Zuz: [117  94 100 125 102 120]
pel: [100 102 125 117  94  97]
pebor: [148  93 102 117 107  93]
Zafe: [143  79  78 115  79  84]
pakag: [102 120 107  93 182 161]
start: [117  94 100 125 102] : Zuz, 0
start: [102 117 107  93] : pebor, 2
start: [ 93 102] : pebor, 1
start: [ 94 100 125] : Zuz, 1
start: [102 120 107] : pakag, 0

mekub: [ 86  87  98 169]
dem: [ 98  86  87 131]
goze: [177 171 106 166]
limal: [ 89  86 100 177]
rido: [ 87  86 106 166]
fam: [160 170 165 110]
start: [86 87 98] : mekub, 0
q: [ 87  86 106 166] : rido
start: [98 86] : dem, 0
start: [ 87  86 106] : rido, 0
start: [177 171 106] : goze, 0

nak: [158  79 144 145 154 137  87 148 153 144 161  76 153 147 151 145 153  87
 143 136 140 138 127 130 134 142]
Vep: [ 94 157 155 157  99 106 137 105 102 109  93 148  97 105 100 108  97 146
  96  98 104 104 114 103 100 103]
razug: [159 112 146 151 154 149 109 149 148 144 156 112 160 148 158 150 158 115
 159 156 148 147 143 153 148 148]
fuzab: [ 95 151 109 103  99 105 143 104 100 106  96 155  97 105  98 104  96 150
  92 102 102 104 111 102 102 105]
Zipi: [158  79 144 145 125 126  87 148 153 144 161  76 153 147 151 145 153  80
 157 149 151 149 136 145 148 148]
Fef: [163  97 153 152 156 150 100 157 158 151 162  94 159 155 157 155 158 101
 165 155 157 154 145 153 153 156]
folam: [131  72 121 120 125 126  69 129 129 119 128  67 130 125 124 126 128  70
 134 124 128 128 114 121 123 129]
start: [144 145 125 126  87] : Zipi, 2
start: [ 99 106 137 105 102 109  93 148  97 105 100] : Vep, 4
start: [148 158 150 158 115] : razug, 13
q: [131  72 121 120 125 126  69 129 129 119 128  67 130 125 124 126 128  70
 134 124 128 128 114 121 123 129] : folam
start: [144 145 154 137  87] : nak, 2
start: [ 94 159 155 157] : Fef, 11

kek: [172 157 115 158 158 158 106 113  91  92 151]
fizo: [111 134  85  87 104 105 170 100  94 138 153]
Bizi: [110 178 138 139  72 126 158 105 119 116 151]
kup: [182 156 116 117  95  86  96 136 155 141 141]
likal: [172  99 118 113 134  85 104 170 171 128 138]
Bobi: [110 178 138 139  72 126 158 148 157 109 127]
muta: [144 111 149 129 128 141 135 185 169  87 116]
meke: [146 141 101 162 160 155 178 123  88 100 134]
start: [118 113 134  85 104] : likal, 2
start: [113 134  85] : likal, 3
start: [172  99 118 113 134  85 104 170 171 128] : likal, 0

rus: [140 130 113 154 111 126  97 131 112 116]
mopu: [101 197 119 139 131 130 111  97 140 136]
pavu: [114 119 139 197 102 109 145 144 133 152]
start: [130 113 154 111 126  97 131] : rus, 1
start: [119 139 197] : pavu, 1
start: [113 154 111] : rus, 2
start: [111 126] : rus, 4
start: [109 145 144] : pavu, 5
start: [130 113 154 111] : rus, 1
start: [130 113 154 111 126  97 131 112] : rus, 1

levez: [139 137 148  99 105 136 119 124 113 113 147 141 125 133  97 101]
zarop: [110 110 107 127 138 109 129 132 107 103 125 147 141 133 143 125]
zaf: [ 73  72  65 123 121  72 103 102 104 108 120 133 129 127 130 126]
mosa: [108 129 142 106 107 127 116 120 110 108 101 105 102  96 103 105]
start: [109 129] : zarop, 5
start: [125 147 141 133] : zarop, 10
start: [102 104 108 120 133 129 127 130 126] : zaf, 7
start: [113 147 141 125] : levez, 9
start: [132 107 103 125 147 141 133] : zarop, 7

popuv: [ 92  82 157 142 112 163 103 102  97 118 173 108 133 107 132 131 102 140
  97]
pav: [180 148  98 115 158 149 152 148 163 139 117 109 102 131 141 126 149 117
 148]
remiv: [ 92 129 150 158 107 124 109 123  97 108 132 144 155 120 117 138 127 133
 110]
pap: [ 92 129 150 158 107 124 109 123  97 108 132 144 155 132 131 107 111 123
 151]
vubo: [105  95 143 111 129 132 121  90 124 144 165  89 101 172 149 112  99 122
 140]
Pozu: [176 176  92 111 148  91 162 162 166 139  77 149 124 108 129 119 157 115
 162]
zugab: [158 138 107  99 145 113 146 133 157 148 112 110 107 137 137 116 133 120
 151]
bop: [116  91 141 125 131 164 119 104 120 132 170  90 109 153 142 126 107 128
 120]
fomul: [158 138 107  99 145 113 146 133 157 148 112 123 107 137 137 116 133 120
 151]
fov: [157 169 107 133 129  99 145 167 143 122  78 171 151  86 109 134 156 130
 133]
start: [152 148 163 139 117 109 102 131 141 126] : pav, 6
start: [132 131 107] : pap, 13

Nit: [132 131 132 140  99]
sif: [176 160 132 129 107]
Mon: [135 126 148 121 132]
Rilir: [191 184 153 151  84]
tuno: [ 73  75 105  99 174]
zaper: [121 131 105  99  89]
guk: [ 94  90 126 104 161]
start: [121 132] : Mon, 3
start: [132 129] : sif, 2
start: [131 132 140  99] : Nit, 1
start: [121 131 105] : zaper, 0
start: [ 75 105  99] : tuno, 1
start: [160 132 129 107] : sif, 1
start: [94 90] : guk, 0

saku: [145 157 140 127 124 125 140 124 137 132 124 132 138 137 104 138 131 126
 121 132 133 137 145 127 105 112 127 121 102 157 121 114 127 127 144 126
 144 101 111 126 147 119 122 133 128 119 143 110 143 121 109 120 139 129
 131 125 122 125]
zani: [135 127 130 129 128 128 129 125 133 120 123 118 133 125 128 132 127 134
 120 126 128 135 122 130 114 126 136 128 121 134 132 128 125 124 137 125
 123 137 131 123 137 116 123 134 127 128 132 120 125 132 132 129 127 129
 131 132 122 123]
belif: [129 155 139 129 140 130 136 133 111 128 129 149 149 136 101 128 138 120
 142 134 136 123 148 120 136 113 133 130 118 109 116 112 141 105 123 137
 133  88 105 156 119 135 127 121 126 109 142 115 148 111  98 118 120 118
 129 102 140 124]
Punuk: [114 114  97 120 106 119 126 126 126 164 126 128 106 139 174 130 139 121
 118 131 118 121 135 133 127 144 104 126 126 193 128 134 121 145 126 127
 157 132 129 112 118 144 134 145 118 139 130 155 119 127 134 134 134 123
 127 166 128 140]
zume: [104 141 136 135 127 126 126 126 114 136 130 102 133 124 121  98 120 108
 120 121 126 132 134 134 108 153 158 128 157 172 131 138 141 131 121 129
 103 153 135 103 143 116 125 122 134 128 125 140 107 109 144 123 114 125
 121 154 120 107]
Mebif: [141 110 134 125 124 139 124 127 121 123 124 120 127 131 135 129 127 137
 129 123 131 116 146 132 141 123 104 126 149 104 122 118 120 129 133 130
 143 125 129 130 115 129 133 133 127 133 119 130 125 128 134 131 151 125
 128 124 139 133]
lovo: [129 121 128 150 140 132 128 123 131 132 122 122 128 132 149 136 128 132
 118 129 129 129 134 128 125 125 118 124 127 151 125 125 120 130 136 124
 144 130 125 115 119 124 127 142 124 130 130 130 122 123 130 128 146 128
 130 137 130 132]
gorug: [120 106 130 131 135 123 120 125 126 138 107 121 122 122 117 121 127 121
 138 135 128 132 117 124 124 130 124 129  96 122 138 138 137 122 128 125
  99 138 136 134 126 135 131 126 138 120 133 136 122 121 131 130 121 134
 121 119 130 119]
Pok: [128 150 140 129 132 121 135 128 135 126 132 133 126 136 101 143 129 124
 127 127 135 134 137 130 120 121 130 125 101 132 123 119 125 128 141 129
 138 109 118 141 151 125 126 129 131 121 138 109 141 134 109 125 129 125
 132 117 119 129]
vif: [135 120 128 128 127 141 127 130 117 120 141 133 131 122 125 122 124 134
 132 116 123 115 141 131 141 134 118 128 182  90 125 118 131 140 117 128
 127 128 129 128 115 130 132 120 127 138 109 137 123 127 134 134 134 119
 127 130 134 137]
Gaba: [103 139 121 132 132 123 131 136 119 122 138 121 132 125 137 127 127 125
 128 135 132 132 118 127 139 130 151 138 122 128 129 128 132 122 127 131
 134 130 128 139 132 130 126 125 128 123 130 125 136 131 119 125 113 128
 130 125 126 123]
nok: [113 105 123 129 131 121 126 132 121 145 121 135 115 127 117 127 131 124
 141 130 123 118 125 126 142 134 111 132  99  96 134 136 128 136 122 130
 112 121 134 155 123 147 137 116 135 123 130 136 133 130 124 129 127 132
 127 117 133 127]
start: [134 132 116 123 115 141] : vif, 17
start: [128 150 140 129 132 121] : Pok, 0
start: [130 136 133 111] : belif, 5
start: [123 127 134 134 134 119 127] : vif, 48
start: [119 143] : saku, 45
start: [115 130 132] : vif, 40

Tova: [115 128 132 144 140 139 116 117 118 113 140 128 112 138 143 114 126 117
 115 120 138 123 140 116 136 115 138 125 139 138 115 117 111 142 141 118
 144 141 142 131 120 138 114]
bosu: [120 141 116 128 121 130 124 124 129 129 130 134 132 132 129 129 157 125
 125 134 127 148 125 123 124 124 129 132 130 127 127 124 121 121 123 130
 126 122 129 107 149 124 129]
ver: [124 129 129 130 134 132 132 129 130 157 125 135 126 124 109 129  63 134
 133 111 114 102 118 130 120 136 115 139 115 118 137 141 151 128 123 123
 116 114 114 150  89 125 133]
lanuf: [138 122 131 124 123 116 140 142 138 142 119 127 132 117 122 117 117 135
 142 133 118 117 126 138 125 132 119 127 118 123 143 136 133 126 116 137
 120 123 120 148 131 120 138]
rif: [123 138 123 133 127 129 124 122 128 124 132 132 129 133 134 125 148 124
 123 132 131 141 131 125 129 122 131 128 132 130 123 123 119 130 128 127
 131 130 133 117 137 128 124]
Nuvet: [134 140 123 121 118 122 136 135 140 136 122 128 139 122 123 137 147 135
 135 141 123 137 121 135 121 134 123 118 136 123 143 127 129 118 121 139
 121 123 123 114 148 117 137]
start: [124 129 129 130 134 132 132 129 129 157 125] : bosu, 7
start: [127 118 123 143 136] : lanuf, 27
q: [134 140 123 121 118 122 136 135 140 136 122 128 139 122 123 137 147 135
 135 141 123 137 121 135 121 134 123 118 136 123 143 127 129 118 121 139
 121 123 123 114 148 117 137] : Nuvet
start: [137 120 123] : lanuf, 35
start: [125 129 122] : rif, 23
start: [140 128 112 138 143 114 126 117 115 120 138] : Tova, 10

